A small network was trained on invented records. Each row is its activation on one of them, seen along a few directions.
After each row come some of the record's fields: NISA, LOFA, NOPI, DUFAT, BADA, LOZU.
Not every record has every field; a missing one is left out.
Other fields move the rows too, some of them a lot.
In the rows, zero is written as 500.
Strong random noise was added to every row along 14 fixed directions; ignore it. To show where, here is one row again and again, with new noise each time:
409 588 562 566 762 310 787 343 548 580 193 477 434 193 257 438 392 580 382 389 593 805 577 486 244 434 672 551 610 675 583 651 431
565 388 319 398 512 633 392 300 594 566 632 477 554 539 750 330 680 561 775 491 392 428 457 496 706 732 509 368 429 279 449 384 575
621 702 539 285 546 386 493 708 815 499 598 432 497 618 511 453 581 685 252 644 485 418 354 564 419 395 623 777 500 483 627 560 421
390 480 503 544 555 515 315 515 418 368 650 469 448 689 485 512 389 622 659 485 640 656 514 924 435 727 213 575 617 635 551 641 516
483 584 528 551 354 305 340 262 443 629 743 520 353 641 635 483 551 668 823 533 424 559 632 505 530 658 546 514 570 503 633 505 554
422 456 536 563 461 395 327 670 396 488 406 660 401 588 436 466 400 603 491 497 502 435 614 546 314 517 491 512 486 499 554 594 562
501 446 306 527 637 304 459 359 618 512 419 636 414 382 411 391 491 503 235 436 557 466 649 518 450 526 578 627 433 558 521 506 487
366 358 383 590 582 577 388 476 684 630 609 358 548 538 633 527 367 430 566 494 460 446 299 512 501 438 481 375 483 439 688 572 607
515 515 420 575 265 367 464 402 450 627 577 541 492 707 586 465 427 529 555 394 481 516 517 665 622 720 460 640 598 641 565 397 591
430 529 530 516 747 509 837 380 572 512 619 569 342 458 543 595 790 592 784 780 499 583 549 452 563 489 715 501 468 357 473 472 280
594 425 529 366 428 410 225 854 343 509 331 589 440 491 405 311 422 580 632 387 451 249 362 517 354 626 539 317 447 223 460 526 434
454 618 576 474 321 516 247 336 316 291 673 575 516 508 586 620 540 550 573 451 656 545 546 445 330 418 317 298 439 532 563 693 395
571 661 685 474 282 511 614 544 539 657 509 539 562 770 640 486 527 686 543 570 464 525 465 347 415 433 642 571 557 532 630 487 590
474 488 438 521 650 448 475 182 712 626 572 552 534 447 615 320 591 674 533 373 572 706 572 373 349 467 754 350 319 364 613 580 470
501 690 433 476 518 488 683 397 649 627 553 464 373 510 639 686 618 553 536 826 493 314 492 551 587 595 460 637 656 628 553 506 532
460 670 423 649 252 405 649 369 520 928 404 544 356 620 733 646 458 585 681 698 410 260 572 539 581 790 519 548 724 688 595 433 759

593 451 530 496 452 598 509 230 351 420 593 438 535 565 497 473 434 406 562 477 578 560 517 373 629 524 276 551 646 662 479 431 563 : NISA=zeson LOFA=gigop NOPI=rogek DUFAT=gek BADA=daka LOZU=tanik
512 548 541 347 622 474 384 634 417 280 448 632 364 325 403 510 711 592 565 681 393 391 651 404 405 396 523 461 435 305 412 565 390 : NISA=tidi LOFA=dotel NOPI=rogek DUFAT=gek BADA=daka LOZU=tanik
139 390 395 567 483 488 332 654 550 359 566 565 482 360 648 603 644 493 544 512 219 535 615 517 528 370 614 452 233 370 517 601 520 : NISA=zeson LOFA=dotel NOPI=fod DUFAT=dibu BADA=tep LOZU=nogad
420 601 403 602 396 593 543 255 457 502 751 543 457 515 742 793 645 426 668 637 672 401 449 571 588 584 392 272 460 529 506 554 367 : NISA=zeson LOFA=dotel NOPI=rogek DUFAT=dibu BADA=rakig LOZU=nogad
456 438 378 551 686 527 441 430 463 378 481 558 448 340 351 591 463 414 448 506 708 491 564 668 425 517 335 392 475 499 409 557 363 : NISA=tidi LOFA=dotel NOPI=rogek DUFAT=gek BADA=rakig LOZU=nogad
710 480 659 432 526 647 705 510 493 383 524 328 693 659 409 417 415 415 338 396 599 674 285 485 581 404 427 634 636 630 517 444 508 : NISA=zeson LOFA=dotel NOPI=fod DUFAT=dibu BADA=rakig LOZU=kur
392 662 498 395 407 513 324 748 610 407 530 539 542 476 590 620 567 619 379 560 491 414 411 602 300 356 503 432 359 426 584 687 420 : NISA=tidi LOFA=dotel NOPI=rogek DUFAT=dibu BADA=rakig LOZU=nogad
367 598 549 626 333 568 688 424 360 609 384 500 488 487 603 710 475 474 685 616 434 509 549 478 540 552 410 475 687 682 542 511 647 : NOPI=rogek DUFAT=dibu BADA=tep LOZU=nogad
417 512 586 585 630 462 314 633 503 569 442 540 377 594 437 508 277 641 483 578 681 437 494 614 191 535 395 444 547 564 627 747 553 : NISA=zeson LOFA=dotel NOPI=rogek DUFAT=dibu BADA=rakig LOZU=tanik
702 487 598 408 186 414 356 482 312 469 594 602 568 636 524 328 577 514 586 329 404 488 548 268 587 471 618 465 427 347 453 312 487 : NISA=zeson LOFA=gigop NOPI=fod DUFAT=dibu BADA=daka LOZU=nogad
415 601 553 470 588 536 758 543 512 369 435 512 489 351 502 626 659 524 443 608 499 603 531 527 521 429 558 581 454 567 404 558 364 : NISA=zeson LOFA=dotel NOPI=fod DUFAT=dibu BADA=tep LOZU=kur
310 439 442 581 650 429 442 460 520 569 222 525 428 384 415 324 381 688 526 436 360 716 831 687 386 722 472 649 612 651 492 574 801 : NISA=zeson LOFA=gigop NOPI=rogek DUFAT=dibu BADA=rakig LOZU=nogad
649 597 716 468 420 452 584 224 338 495 506 381 536 495 421 407 460 557 609 409 500 777 630 337 550 510 452 618 694 678 462 442 567 : NISA=zeson LOFA=dotel NOPI=fod DUFAT=gek BADA=rakig LOZU=tanik
 76 257 292 779 439 482 253 614 537 315 535 546 591 485 560 628 363 337 228 295 334 666 666 722 523 351 417 580 316 653 591 606 701 : NISA=zeson LOFA=dotel NOPI=fod DUFAT=gek BADA=rakig LOZU=nogad
553 307 582 665 465 239 160 625 433 618 832 563 294 865 410 436 278 499 597 525 547 359 537 483 515 491 539 614 454 428 616 443 493 : NISA=zeson LOFA=dotel NOPI=fod DUFAT=dibu BADA=tep LOZU=kur
398 347 619 580 379 676 504 511 138 370 283 666 568 592 435 457 429 496 688 429 458 655 693 448 451 505 319 449 574 572 423 460 661 : NISA=tidi NOPI=fod DUFAT=dibu BADA=tep LOZU=nogad
539 402 607 425 734 528 556 677 473 470 412 427 424 613 309 369 396 559 584 631 450 521 433 562 467 499 424 691 690 508 541 490 544 : NISA=tidi LOFA=dotel NOPI=fod DUFAT=gek BADA=rakig LOZU=nogad
446 290 518 484 725 688 427 441 560 543 406 431 561 491 524 285 394 569 585 497 451 591 553 383 476 524 431 495 476 463 452 529 711 : NISA=zeson LOFA=dotel NOPI=fod DUFAT=dibu BADA=tep LOZU=tanik
339 394 287 552 424 596 300 610 401 394 436 589 507 380 580 648 443 322 458 430 582 246 410 657 486 605 280 264 368 471 425 599 430 : NOPI=fod DUFAT=gek BADA=rakig LOZU=tanik
473 440 530 486 411 612 430 535 248 326 401 417 651 340 375 550 353 297 560 241 612 580 245 540 420 399 298 184 528 467 510 569 346 : NISA=tidi LOFA=dotel NOPI=fod DUFAT=dibu BADA=daka LOZU=nogad
548 748 556 407 440 385 489 488 749 604 565 189 570 511 568 460 443 625 378 431 377 685 379 661 515 550 540 703 674 692 675 583 648 : NISA=zeson LOFA=dotel NOPI=rogek DUFAT=dibu BADA=daka LOZU=tanik
617 416 470 464 606 497 377 535 454 338 401 620 364 536 400 427 544 469 279 707 413 257 749 348 520 449 407 666 576 534 466 482 692 : NISA=zeson LOFA=dotel NOPI=fod DUFAT=gek BADA=rakig LOZU=nogad
338 428 381 507 570 318 111 552 445 306 525 486 374 262 419 500 494 478 488 408 353 494 666 628 436 509 440 453 428 438 524 648 527 : NISA=zeson NOPI=fod DUFAT=gek BADA=rakig LOZU=nogad
636 461 466 441 595 536 550 607 676 623 581 499 495 714 488 462 482 489 430 620 568 331 329 489 504 482 554 568 517 394 600 426 456 : NOPI=rogek DUFAT=dibu BADA=tep LOZU=nogad
403 423 367 454 541 604 449 673 554 447 338 362 553 434 463 545 358 386 391 554 371 393 400 708 570 530 235 654 666 649 526 512 700 : NOPI=fod DUFAT=dibu BADA=rakig LOZU=nogad
389 460 370 554 394 476 472 579 365 497 356 712 455 428 516 535 577 483 606 432 470 430 598 621 490 665 522 365 398 409 393 460 437 : NOPI=rogek DUFAT=dibu BADA=daka LOZU=tanik
439 621 603 519 306 459 609 662 350 478 263 741 483 363 516 590 699 578 537 521 360 465 754 320 376 417 739 363 349 364 339 479 478 : NOPI=fod DUFAT=gek BADA=daka LOZU=kur
468 480 531 442 361 547 331 515 433 380 624 354 633 564 514 463 389 483 556 334 470 659 395 624 561 517 318 546 564 582 536 515 548 : NISA=zeson LOFA=gigop NOPI=rogek DUFAT=dibu BADA=rakig LOZU=nogad
392 576 488 630 115 478 361 654 456 655 423 559 608 734 657 586 284 538 396 360 519 442 448 679 386 575 395 496 532 681 635 557 703 : NOPI=fod DUFAT=dibu BADA=rakig LOZU=nogad
632 233 306 484 885 509 602 305 671 503 532 462 504 396 420 249 561 379 421 399 547 534 450 465 690 558 641 515 400 353 408 358 426 : NISA=zeson LOFA=dotel NOPI=fod DUFAT=gek BADA=rakig LOZU=kur
395 310 473 484 594 591 418 662 473 516 355 442 579 297 459 395 431 455 632 342 410 513 373 495 465 501 546 274 365 279 416 524 477 : NISA=tidi LOFA=dotel NOPI=fod DUFAT=dibu BADA=tep LOZU=nogad
556 522 540 347 652 490 563 802 786 398 545 507 530 701 461 380 563 661 160 616 461 501 446 599 479 382 611 906 437 518 555 510 495 : NISA=zeson LOFA=gigop NOPI=fod DUFAT=gek BADA=rakig LOZU=kur
332 372 518 652 459 266 383 425 335 510 492 507 451 421 396 402 369 490 669 220 391 760 566 523 434 488 610 446 482 490 613 536 496 : NOPI=fod DUFAT=gek BADA=daka LOZU=nogad
589 315 280 475 308 357 409 279 446 432 734 444 596 582 537 306 506 310 475 173 344 603 415 597 913 658 467 683 505 542 513 232 510 : NISA=zeson LOFA=gigop NOPI=fod DUFAT=dibu BADA=daka LOZU=nogad
465 405 369 483 635 494 748 646 499 469 453 505 385 428 436 553 681 412 623 682 275 424 505 703 796 640 549 685 587 420 372 293 475 : NISA=tidi LOFA=dotel NOPI=fod DUFAT=dibu BADA=daka LOZU=nogad

Here are new rows. What are their fields?
533 495 483 512 668 455 281 141 659 566 690 382 443 504 558 440 420 536 473 542 592 525 575 317 407 429 428 481 522 570 689 636 604 : NOPI=fod DUFAT=dibu BADA=tep LOZU=kur
377 603 494 551 513 368 581 355 419 525 427 321 458 161 412 610 411 446 597 386 490 688 477 615 520 577 441 450 625 658 482 594 431 : NISA=zeson LOFA=dotel NOPI=rogek DUFAT=dibu BADA=tep LOZU=nogad
549 620 455 598 580 543 572 235 523 608 413 500 475 416 467 624 373 455 354 503 836 452 479 568 329 553 337 340 603 689 558 625 496 : NISA=tidi LOFA=dotel NOPI=fod DUFAT=gek BADA=daka LOZU=tanik
651 510 538 429 396 358 353 611 543 665 472 400 489 537 433 387 321 445 388 440 456 278 332 329 467 453 549 522 556 485 604 465 543 : NISA=zeson LOFA=dotel NOPI=fod DUFAT=dibu BADA=daka LOZU=nogad
567 530 383 470 360 451 477 230 368 557 529 327 504 237 479 637 450 247 647 436 449 374 395 431 696 556 316 369 671 541 471 387 481 : NOPI=fod DUFAT=gek BADA=rakig LOZU=nogad
308 283 350 649 508 510 246 352 369 382 536 714 432 465 542 536 524 427 537 504 422 458 776 403 454 411 407 385 365 429 536 526 636 : NOPI=fod DUFAT=dibu BADA=daka LOZU=nogad
559 556 536 349 428 551 652 368 546 475 601 195 638 401 626 439 635 450 682 442 200 670 314 411 802 487 544 583 640 510 529 391 566 : NISA=zeson LOFA=dotel NOPI=fod DUFAT=gek BADA=daka LOZU=nogad
479 513 376 519 448 342 321 387 554 590 317 590 514 381 497 313 399 568 278 247 505 521 616 470 323 571 588 438 432 564 595 590 630 : NISA=zeson LOFA=gigop NOPI=rogek DUFAT=dibu BADA=daka LOZU=nogad
489 379 352 477 373 632 341 751 654 509 563 418 715 751 633 435 334 406 271 316 559 384 160 746 557 570 378 508 399 497 568 493 532 : NISA=zeson LOFA=dotel NOPI=fod DUFAT=dibu BADA=rakig LOZU=nogad
609 490 470 454 556 506 477 436 529 515 350 349 576 381 361 400 374 479 429 386 449 588 531 565 512 556 392 579 676 586 478 456 685 : NOPI=rogek DUFAT=gek BADA=daka LOZU=kur
388 150 480 676 681 589 661 440 276 418 344 544 539 375 334 405 385 292 607 289 521 708 479 418 571 462 521 345 467 459 423 443 447 : NISA=zeson LOFA=dotel NOPI=rogek DUFAT=dibu BADA=tep LOZU=nogad
510 452 502 523 455 550 356 666 510 634 555 460 460 679 580 490 445 549 715 580 421 345 392 602 493 582 474 396 558 365 588 484 617 : NISA=tidi LOFA=dotel NOPI=fod DUFAT=gek BADA=daka LOZU=nogad
525 498 526 466 524 473 372 492 277 482 470 574 314 415 427 565 522 498 787 659 503 283 536 444 423 573 370 325 607 373 509 538 449 : NOPI=fod DUFAT=dibu BADA=rakig LOZU=nogad
330 478 697 746 285 469 624 511 273 593 479 640 537 603 553 587 455 496 695 323 525 713 513 344 342 371 737 222 381 453 593 554 414 : NISA=zeson LOFA=dotel NOPI=fod DUFAT=dibu BADA=rakig LOZU=nogad
704 544 431 480 547 508 674 557 549 518 473 698 416 635 411 618 481 364 115 736 840 100 454 445 490 457 400 646 502 621 412 418 340 : NISA=zeson NOPI=fod DUFAT=dibu BADA=rakig LOZU=nogad
410 689 454 545 420 465 661 457 469 438 561 614 408 401 505 855 612 444 416 706 649 412 577 626 518 481 390 559 476 630 398 510 285 : NISA=tidi LOFA=dotel NOPI=rogek DUFAT=dibu BADA=rakig LOZU=tanik
646 560 571 375 615 607 324 454 531 519 531 391 395 530 483 504 521 590 661 808 435 308 610 398 443 535 302 499 715 448 537 527 717 : NOPI=rogek DUFAT=dibu BADA=daka LOZU=nogad
